A small network was shown many inputs. Here are its activations along a few directions, one row for each input.
Each table varies a few parts of the input and shows all the possible inputs, shuffled.
Descriptions start from the smaller parts, as in this example, which fits no table here: one of 6 places along a line, together with either a single point or one of 11 places around a ring or (one of 3 separate values, together with one of 5 places around a ring).
Shared parts are said once, and a part with two or three values counts as separate values.

Other details of the inputs shift rows strongly along two fixed directions, in all tables alike. That doesn't count.

A family of inputs:
x1: [0.13, 0.09, -0.42, -3.04, 1.85, 2.39, 4.80, 4.92, -0.15, 1.05, 1.07, -0.69, -0.62]
x2: [-3.02, 0.48, -2.45, 1.41, -1.38, -0.02, 4.48, 2.58, 1.57, 2.92, 1.54, -1.13, 0.64]
x3: [1.45, -0.36, 1.54, 3.62, -1.29, -1.11, -5.93, -6.85, -0.70, -1.59, -3.73, 1.48, 1.32]
x4: [-0.15, -0.24, -0.94, -2.98, -0.02, 0.07, 3.28, 2.34, 0.58, 0.34, 2.60, -0.49, -1.18]
x5: [-0.84, 2.00, 2.99, 0.45, 6.90, -0.90, 3.90, 1.72, -1.05, -2.38, -4.59, 3.83, 0.40]
x6: [-0.25, 2.52, 3.69, 0.89, 7.71, 0.87, 4.59, 4.27, -2.39, -1.81, -4.98, 3.23, 1.10]
x7: [1.77, 0.95, -1.38, -1.75, -1.56, 0.76, -0.17, 0.95, -0.10, -0.12, 2.20, -1.68, 1.15]
x8: [-0.05, -0.18, -1.21, -3.26, -1.76, 0.34, 2.76, 3.74, 0.68, 0.35, 5.36, -1.94, -0.28]
x9: [1.30, 0.09, -0.90, -0.70, -1.57, 0.43, -0.86, -1.84, -0.10, 0.51, -0.15, -0.61, 0.44]
x10: [0.62, 0.07, -0.72, -2.64, 0.01, 2.00, 0.80, 1.82, -0.87, 1.14, 1.01, -0.46, -0.89]
x11: [0.76, 1.57, 2.14, 0.37, 3.97, 0.98, -0.94, 1.88, -2.04, -1.71, -2.80, 2.22, 0.45]
x12: [0.38, 2.72, 1.36, -1.74, 6.76, 1.75, 3.43, 5.26, -2.16, -0.93, -4.02, 2.78, -0.01]
x13: [0.51, 0.02, -1.49, -3.98, -1.63, 2.32, 1.98, 4.01, -0.86, 1.63, 3.69, -1.94, -0.38]
x14: [0.70, 2.53, 0.87, -0.74, 5.94, -1.36, 1.20, 2.02, -1.28, -2.71, -3.59, 1.60, 0.69]
x15: [0.60, 0.70, -2.63, -4.62, -0.76, -0.43, 2.79, 2.54, 0.58, 1.01, 3.52, -2.71, -0.89]
x16: [-0.30, -1.56, 3.04, 3.26, 1.58, -1.83, -3.97, -5.71, 0.14, -2.79, -4.43, 3.37, -0.86]
x17: [1.56, 2.27, 1.18, 1.00, 4.55, -0.49, -0.29, -0.69, -1.23, -1.80, -5.53, 2.32, 1.46]
x18: [0.42, -2.26, 1.84, 2.53, -2.21, -1.84, -4.88, -5.81, 0.20, -1.75, -0.34, 1.28, -0.88]
x19: [0.33, -0.86, 0.11, -1.60, -0.19, 1.84, -0.76, 0.13, -0.62, 0.49, -0.16, 0.06, -0.92]
x20: [-3.54, 0.62, -1.74, 0.98, 0.63, 0.32, 5.45, 3.73, 1.41, 2.20, 0.15, -0.63, 1.26]
x21: [1.47, -0.14, -0.39, -0.03, -1.73, -1.72, -3.92, -2.70, 0.71, -1.18, 1.53, -1.23, -0.36]
x22: [-0.09, -0.68, 0.52, -0.75, -2.23, -0.62, -0.07, -0.34, 0.68, -0.45, 3.56, -0.89, -0.21]
x23: [1.39, -0.92, 0.43, 1.45, -1.78, -0.23, -4.37, -5.86, -0.11, -0.72, -2.46, 0.26, 0.59]
x24: [0.73, -2.32, -1.03, -1.09, -4.57, 1.31, 0.01, -1.02, 0.73, 2.55, 4.33, -2.46, -1.97]
x25: [-3.11, -1.74, -2.20, 3.18, -3.72, -0.94, -0.35, -1.30, 2.38, 2.46, 0.55, -0.61, 0.11]
x26: [-2.37, -1.84, -2.07, 4.42, -5.98, -1.51, -3.02, -2.59, 2.30, 2.64, 2.84, -1.67, 0.67]
x27: [0.76, -0.01, 1.21, 1.42, 2.77, -2.30, -3.81, -4.24, -0.14, -2.91, -4.54, 1.70, -0.54]
x28: [0.79, 0.06, 2.84, 2.70, 0.77, 0.22, -4.89, -2.97, -1.44, -1.70, -2.89, 2.14, 0.11]
x29: [0.12, -1.93, -0.06, -1.13, -1.94, 1.42, 0.89, -0.20, 0.24, 1.30, 1.95, -1.32, -1.28]
x30: [-2.98, 0.16, -2.81, 1.81, -1.65, -0.51, 3.17, 2.63, 1.75, 3.22, 1.14, -0.63, 0.29]
x31: [1.10, -0.45, 0.46, 1.06, -2.34, -2.07, -4.95, -4.31, 0.60, -1.49, 0.98, -1.07, -0.35]
x32: [-3.44, 3.90, 1.81, 4.53, 7.26, -0.81, 4.70, 4.80, -0.21, -0.82, -5.61, 3.28, 3.08]
x33: [1.45, 0.30, 0.48, 0.82, 0.97, -0.03, -2.53, -3.15, -0.39, -1.28, -3.74, 1.18, 0.80]
x34: [0.86, -2.13, -0.77, -1.50, -3.12, 1.58, -3.22, -1.75, -0.12, 0.94, 1.39, -0.91, -1.64]
x35: [0.82, 0.73, -3.52, -5.61, -0.69, -0.03, 3.27, 3.82, 0.94, 1.22, 4.61, -3.17, -0.97]
x36: [1.05, -1.07, 3.08, 4.35, -0.33, -0.33, -5.02, -4.17, -0.41, -1.40, -2.19, 1.51, -0.44]
x37: [0.34, 1.51, 2.09, 1.62, 4.37, -2.33, -1.58, -1.99, -1.19, -2.96, -4.49, 2.37, 0.53]
x38: [0.53, -0.36, -0.21, -1.84, -0.40, 1.50, 2.63, 3.50, -0.47, 1.17, 2.53, -1.23, -0.63]
x39: [-2.92, 0.11, -1.73, 2.07, -1.89, -0.27, 2.57, 1.74, 1.26, 2.24, 1.83, -1.17, 1.39]
x40: [1.22, 1.31, 1.87, 2.37, 1.76, -0.65, -2.72, -2.42, -0.99, -2.09, -3.55, 1.88, 1.79]
x41: [0.40, 1.51, 0.05, -2.87, 2.84, 2.00, 2.66, 5.14, -1.85, 0.01, -0.09, 0.49, 0.04]
x42: [-0.81, 1.88, 1.44, -2.21, 4.85, 0.17, 5.64, 4.77, -1.01, -1.47, -0.59, 1.62, 0.89]
x43: [1.29, 1.00, -2.91, -4.73, -1.92, 1.65, 3.13, 4.06, 0.02, 1.39, 4.24, -3.04, 1.16]
x44: [0.65, -1.56, -1.58, -1.93, -2.98, -1.27, -2.66, -3.36, 1.01, -0.03, 1.93, -2.25, -1.33]
x45: [1.05, -2.48, 0.44, 1.70, -3.14, 0.30, -3.16, -3.82, 0.44, 1.15, 0.74, -0.40, -1.82]
x46: [0.71, -1.26, 1.67, 1.90, -2.52, 0.36, -2.71, -2.20, 0.05, 0.06, 1.41, -0.56, -0.63]
x47: [-2.82, -2.08, -3.07, 3.03, -6.05, -1.01, -1.12, -0.94, 2.27, 3.40, 3.79, -2.12, 0.26]
x48: [-0.58, -2.66, -0.91, -2.18, -4.13, 0.05, -0.23, -2.17, 1.32, 0.69, 3.98, -1.57, -1.52]
Description of these inputs: one of 2 separate values, together with one of 4 places along a line, together with either a single point or one of 5 places around a ring.
The inputs of x30 and x26 match in every part but the place on the line of 4. If x12 is changed in the same way as x30 into x26, which row does it become? -> x11
Change only the place on the line of 4 in x5. List by row number the other rows that result. -> x22, x42, x48
Which other rows agree with x29 in the place on the line of 4 and the choice among 2 separate values? List them by row number. -> x19, x20, x23, x44, x48
Change only the choice among 2 separate values in x48. List by row number the other rows that result. -> x16
Which other rows agree with x46 in the place on the line of 4 and the choice among 2 separate values? List them by row number. -> x22, x28, x31, x32, x40

A family of inputs:
x49: [-1.78, 0.22, -0.65, -2.41, 2.05, 0.93, 5.84, 4.28, -0.15, 1.09, 0.76, -0.07, -1.05]
x50: [-0.75, 0.48, 1.12, 3.95, 1.10, 0.03, -1.95, -1.42, -0.15, -0.43, -3.97, 1.64, 1.92]
x51: [0.01, 0.41, -2.14, -0.90, -2.71, 0.51, 1.23, 1.67, 1.05, 1.72, 3.00, -2.84, 1.12]
x52: [-0.59, 0.17, -3.94, -3.17, -1.63, -1.00, 2.14, 0.74, 1.62, 1.06, 2.74, -2.14, -0.15]
x53: [-0.84, -0.01, 2.38, 3.10, 2.35, -2.90, -2.11, -2.22, 0.46, -2.65, -2.19, 2.11, -0.25]
x54: [-0.29, -2.04, -0.58, 2.47, -3.47, -0.12, -3.03, -4.61, 1.15, 1.14, -0.72, 0.31, -0.52]
x55: [-0.04, 1.09, -1.70, -0.08, -2.97, 0.58, 0.74, 2.50, 0.29, 2.00, 3.41, -2.17, 1.23]
x56: [-0.15, -2.30, -0.92, -0.75, -5.44, -0.06, -0.32, 0.18, 1.46, 1.49, 6.97, -3.05, -1.20]
x57: [4.06, 0.35, 2.50, -1.94, 3.08, -1.29, -5.54, -4.74, -2.21, -4.71, -3.66, 1.93, -0.73]
x58: [-0.76, -0.94, 0.59, 3.05, 1.81, -0.27, -0.76, -3.07, 0.10, 0.48, -4.96, 2.39, -0.90]
x59: [3.71, -2.69, 2.26, 0.19, -1.95, 0.56, -7.95, -8.02, -1.55, -1.55, -2.20, 0.89, -2.58]
x60: [-1.56, 0.21, 1.19, -0.19, 1.51, 1.10, 3.50, 4.55, -0.06, 0.18, 1.54, 0.78, -0.26]
x61: [3.97, 1.85, 0.50, -6.77, 3.49, 2.19, 2.71, 4.63, -2.53, -1.81, 1.58, -0.77, -0.22]
x62: [-0.85, 2.42, 2.37, 4.66, 4.03, 0.09, -0.34, 1.25, -1.51, -0.97, -5.47, 3.56, 2.43]
x63: [-0.19, -1.55, -3.73, -0.05, -6.58, -1.57, -3.99, -3.99, 2.19, 1.30, 3.80, -3.72, 0.22]
x64: [-0.69, -1.09, 1.09, 5.41, -2.29, 0.05, -5.26, -4.24, -0.14, 0.90, -2.62, 1.12, 0.18]
x65: [-0.86, 1.80, 2.00, 0.37, 4.44, -1.00, 3.49, 2.05, -0.48, -1.64, -2.20, 1.67, 0.68]
x66: [-0.15, 1.73, 1.69, 2.93, 5.09, -1.33, 0.63, -1.43, -0.51, -1.80, -6.23, 3.24, 1.04]
x67: [-0.43, -3.11, -2.38, 1.14, -7.07, 0.93, -3.22, -3.63, 1.61, 3.21, 3.24, -3.00, -0.97]
x68: [3.28, 1.05, 1.19, -5.26, 2.10, 2.90, 0.81, 3.26, -2.14, -1.32, 0.49, 0.04, -0.60]
x69: [-1.64, 0.56, -0.14, -2.29, 2.12, 1.02, 6.01, 4.76, -0.19, 0.59, 1.24, 0.25, 0.45]
x70: [-1.54, 1.65, -0.96, -3.33, 3.07, -1.26, 5.52, 4.29, 0.73, -0.59, 1.39, -0.59, 0.55]
x71: [-1.10, -3.28, -1.19, -1.10, -5.11, 1.13, 0.69, 0.85, 1.46, 3.01, 6.05, -2.57, -2.45]
x72: [-0.84, 3.02, -0.56, 0.98, 2.98, -1.22, 1.14, 2.36, -0.48, -0.73, -2.00, 0.96, 2.06]
Describe the family of inputs behind these rows. -> one of 4 places along a line, together with either a single point or one of 5 places along a line
The inputs of x50 and x67 match in every part but the place on the line of 4. If x69 is changed in the same way as x50 into x67, which row does it become? -> x49
Which other rows agree with x66 in the place on the line of 4? List them by row number. -> x51, x55, x56, x61, x65
Which other rows agree with x53 in the place on the line of 4? List them by row number. -> x52, x57, x63, x70, x72

A family of inputs:
x73: [-1.14, -1.37, 1.80, 4.13, -0.24, -0.04, -2.43, -4.57, -0.35, -0.66, -4.31, 2.85, 1.03]
x74: [0.39, 0.79, 0.68, -1.77, 3.69, 0.62, 1.82, 1.97, -0.93, -0.58, -2.52, 1.94, -1.07]
x75: [0.99, -0.44, -1.27, 0.91, -3.49, 1.04, -0.23, -1.62, 0.73, 2.46, 1.46, -1.56, 0.03]
x76: [0.83, 0.34, 1.97, -0.94, 3.66, 0.29, 1.81, 0.99, -0.70, -1.82, -1.61, 1.57, -0.62]
x77: [-0.57, 0.25, -2.29, -1.42, -1.82, -0.41, -0.34, -0.44, 0.82, 0.60, 1.62, -2.28, 0.39]
x78: [0.81, -0.17, 1.75, 1.09, 1.87, 0.19, -3.21, -3.20, -1.09, -1.56, -3.75, 1.20, -0.20]
x79: [0.29, 0.30, -1.73, -0.73, -2.39, -0.28, -0.93, 0.58, 1.01, 0.31, 2.18, -1.72, 1.10]
x80: [-0.19, -0.77, -1.36, -0.64, -1.90, -1.39, 0.44, -1.08, 1.59, -0.03, 2.92, -1.34, -0.24]
x81: [-0.59, -0.87, 1.69, 5.25, 1.79, -1.39, -3.26, -2.95, -0.29, -0.58, -4.57, 1.72, -0.43]
x82: [-1.79, -1.48, 0.43, 0.39, -2.39, 0.17, 0.88, 0.39, 1.33, 1.19, 2.81, -1.39, -0.66]
x83: [-0.11, 2.13, 0.72, 0.39, 2.64, -1.43, 1.55, 1.37, -0.83, -1.40, -1.25, 1.00, 1.38]
x84: [-0.64, -0.45, -2.42, -1.18, -2.10, -1.37, -0.14, -0.79, 1.17, 1.06, 1.88, -0.93, -0.85]
x85: [1.55, -0.53, -0.59, -1.97, -2.02, 1.31, -1.33, 0.82, -0.10, 0.31, 2.19, -1.49, 0.09]
x86: [0.83, 2.98, 1.13, -4.08, 5.41, 1.40, 6.39, 7.22, -2.22, -0.90, -0.03, 0.61, 0.88]
x87: [-0.67, -0.70, -0.50, 0.59, -2.71, 1.28, -1.01, 1.31, -0.12, 1.59, 2.97, -0.18, -0.85]
Describe the family of inputs behind these rows. -> either one of 5 separate values or (one of 2 separate values, together with one of 5 places around a ring)
Which of the alternatives is x75? -> one of 5 separate values
Which other rows belong to the same alternative as x82? List them by row number. -> x73, x75, x81, x87
